These are the activations of a small neural network, seen along a few directions. Each row is one input.
In each table, some parts of the input vary, and every possible input appears once, in random order.
Descriptions start from the smaller parts, as in this example, which fits no table here: one of 2 separate values, together with either a single point or one of 11 places along a line or (one of 4 places along a line, together with one of 5 places around a ring).
Shared parts are said once, and a part with two or three values counts as separate values.
In the rows, 128 means zero.

Other details of the inputs shift rows strongly along two fixed directions, in all tables alike. That doesn't count.

Table:
R1: [149 159 136 114 147 133  91  94 141 135 158 137 121]
R2: [153 115  92 130  96  77 134 203 133 114  86 134 145]
R3: [ 98 112 165 138 148 165 137  78 103 127 156 124 127]
R4: [166 121  90 129 100  81 149 205 142 116  89 125 140]
R5: [104 121 174 150 146 165 121  91  97 116 158 140 117]
R6: [147 109 122 148 109 106 156 182 127 109  98 123 131]
R7: [149 151 107  92 123  96  80  99 150 147 143 139 146]
R8: [165 159 108  85 136  95 102 101 154 149 153 122 146]
R9: [148 152 103  90 125  98  82  99 150 147 143 140 146]
R10: [154 172  95  97 133 112  74 118 151 141 145 143 129]
R11: [113 128 170 150 153 178 131  92 113 120 155 131 105]
R12: [152 159 103  89 130 102  85 102 160 152 138 128 138]
R13: [141 103 115 135 111 110 167 171 142 128  87 106 131]
R14: [141 100 124 135 109 100 166 169 132 122  95 103 138]
R15: [131 107 114 147 109 108 146 183 120 109  96 132 136]
R16: [142 113 116 148 113 114 153 185 136 113  88 124 125]
R17: [ 67 172 102 122 162 167 145 121 108 152 167 157 113]
R18: [ 99 112 161 138 148 168 141  78 104 130 158 125 127]
R19: [ 42  71 209 205 143 229 179 110  60  91 129 131  93]
R20: [129 155 135 114 137 128  74  93 125 130 155 150 126]
R21: [168 169 116  96 135  96  83 114 147 133 155 134 137]
R22: [105 108 161 157 132 154 141 127  96 109 129 135 120]
R23: [153 171 100  97 133 108  71 118 150 139 143 141 129]
R24: [154 152 108  89 130  92  89 100 147 146 151 132 153]
R25: [102 127 170 150 145 178 117  93 108 120 149 136 104]
R26: [104  68 149 176 112 156 215 175 112 111  76  96 115]
R27: [161 110  90 119 101  74 161 192 148 128  82 106 149]
R28: [ 83  65 146 176 101 151 193 173 100 104  73 110 124]
R29: [123 100 111 137  99 109 147 167 131 121  89 119 139]
R30: [113 116 173 140 150 171 144  77 120 133 151 116 111]
R31: [ 91 125 165 147 145 174 114  93  98 115 149 145 112]
R32: [164 174 101  96 140 107  85 117 156 141 148 136 130]
R33: [132 154 122  99 139 139 100  82 142 151 154 128 127]
R34: [133 152 125 100 138 137  98  82 142 150 153 128 126]
R35: [131 103 118 136 101 111 149 168 141 124  84 110 131]
R36: [ 66 166  98 117 159 160 162 101 113 160 163 144 115]
R37: [169 171 107  95 137 100  88 115 148 137 158 136 137]
R38: [100 110 173 140 145 160 133  76 104 126 155 124 126]
R39: [112 117 169 139 151 173 146  77 120 134 152 116 111]
R40: [144  98 126 137 107 100 165 168 133 122  97 104 138]
R41: [131 113 116 147 105 116 138 183 133 111  86 129 124]
R42: [146 116  92 131  91  80 122 202 135 114  80 140 138]
Description of these inputs: one of 2 separate values, together with either a single point or (one of 4 places along a line, together with one of 5 places around a ring).
- Changing only the choice among 2 separate values turns R37 into R8. The same change can be made to R41. Which row results? => R12
- Changing only the choice among 2 separate values turns R5 into R38. The same change can be made to R10. Which row results? => R33
- Which other rows does R19 become when the choice among 2 separate values takes its other values? List them by row number. => R28

Table:
R43: [161 142 126  98 147 148  84  67 149 139 157 123 132]
R44: [113 163  99  93 149 127  86  80 116 147 178 159 148]
R45: [110 122  67 118  88  79 144 190 155 148  75 134 142]
R46: [126  92 164 145 121 156 147 107 140 129 106  99 114]
R47: [139 119  68 114  96  66 137 206 124 118  84 129 162]
R48: [110 113  60 128 100 106 150 193 132 130  84 141 146]
R49: [204 158 100  69 112  55  70 114 183 149 123 108 150]
R50: [ 97 115 148 164 131 158 183 143 125 131 125 129 105]
R51: [113 119 172 158 142 159 179 138 117 120 122 104  95]
R52: [108 122 150 160 135 166 182 146 134 131 113 110  93]
R53: [128  87 159 143 109 113 145 122 123 123 117 117 142]
R54: [135 175 135 104 154 115 105  82 137 154 189 149 130]
R55: [ 75 115 158 145 133 162 158 114 104 129 117 110 107]
R56: [117 123 167 152 134 127 172 143 110 119 136 120 116]
R57: [187  98  99 117  93  59 127 185 140 108  86 110 165]
R58: [ 71 112 136 143 118 130 154 126 103 136 126 139 133]
R59: [133 123  48 116  99  98 142 207 149 131  66 123 141]
R60: [128 120 143 154 145 162 172 154 109 108 124 112 107]
R61: [102 115 140 163 151 186 173 131 108 117 144 138 110]
R62: [ 76 112 156 146 124 136 156 120  94 127 125 123 127]
R63: [131 122 194 151 137 166  59  79 110  98 147 148 110]
R64: [ 65 110 142 151 129 173 165 122 118 138 105 116 103]
R65: [128 122  79 119 108 103 143 188 127 121  84 118 138]
R66: [145  93 157 141 130 152 140 116 116 106 117 101 126]
R67: [158 189  77  89 108  70  15 155 154 127 120 174 135]
R68: [143 170 144 110 172 143 104  78 111 130 197 140 128]
R69: [128  85 140 148 122 155 145 121 122 115 116 122 135]
R70: [140  92 168 140 112 108 141 122 122 116 113 104 138]
R71: [145 179 115 107 168 163 107  88 141 145 176 135 112]
R72: [164 171 121 133 120 102  66 172 141 107 124 163 111]
R73: [144 137 141 103 135 129  88  58 155 152 160 131 135]
R74: [154 134 136 102 143 124  85  66 128 133 176 139 152]
R75: [146 174 116 103 162 128 101  91 124 140 194 155 137]
- Describe the family of inputs behind these rows. => one of 3 separate values, together with either a single point or (one of 2 separate values, together with one of 5 places around a ring)
- Changing only the choice among 3 separate values turns R56 into R70. The same change can be made to R68. Which row results? => R57
- List by row number the other rows that have the choice among 3 separate values in common with R55. => R44, R45, R47, R48, R58, R59, R62, R64, R65, R67
- Which other rows does R73 become when the choice among 2 separate values takes its other values? List them by row number. => R69
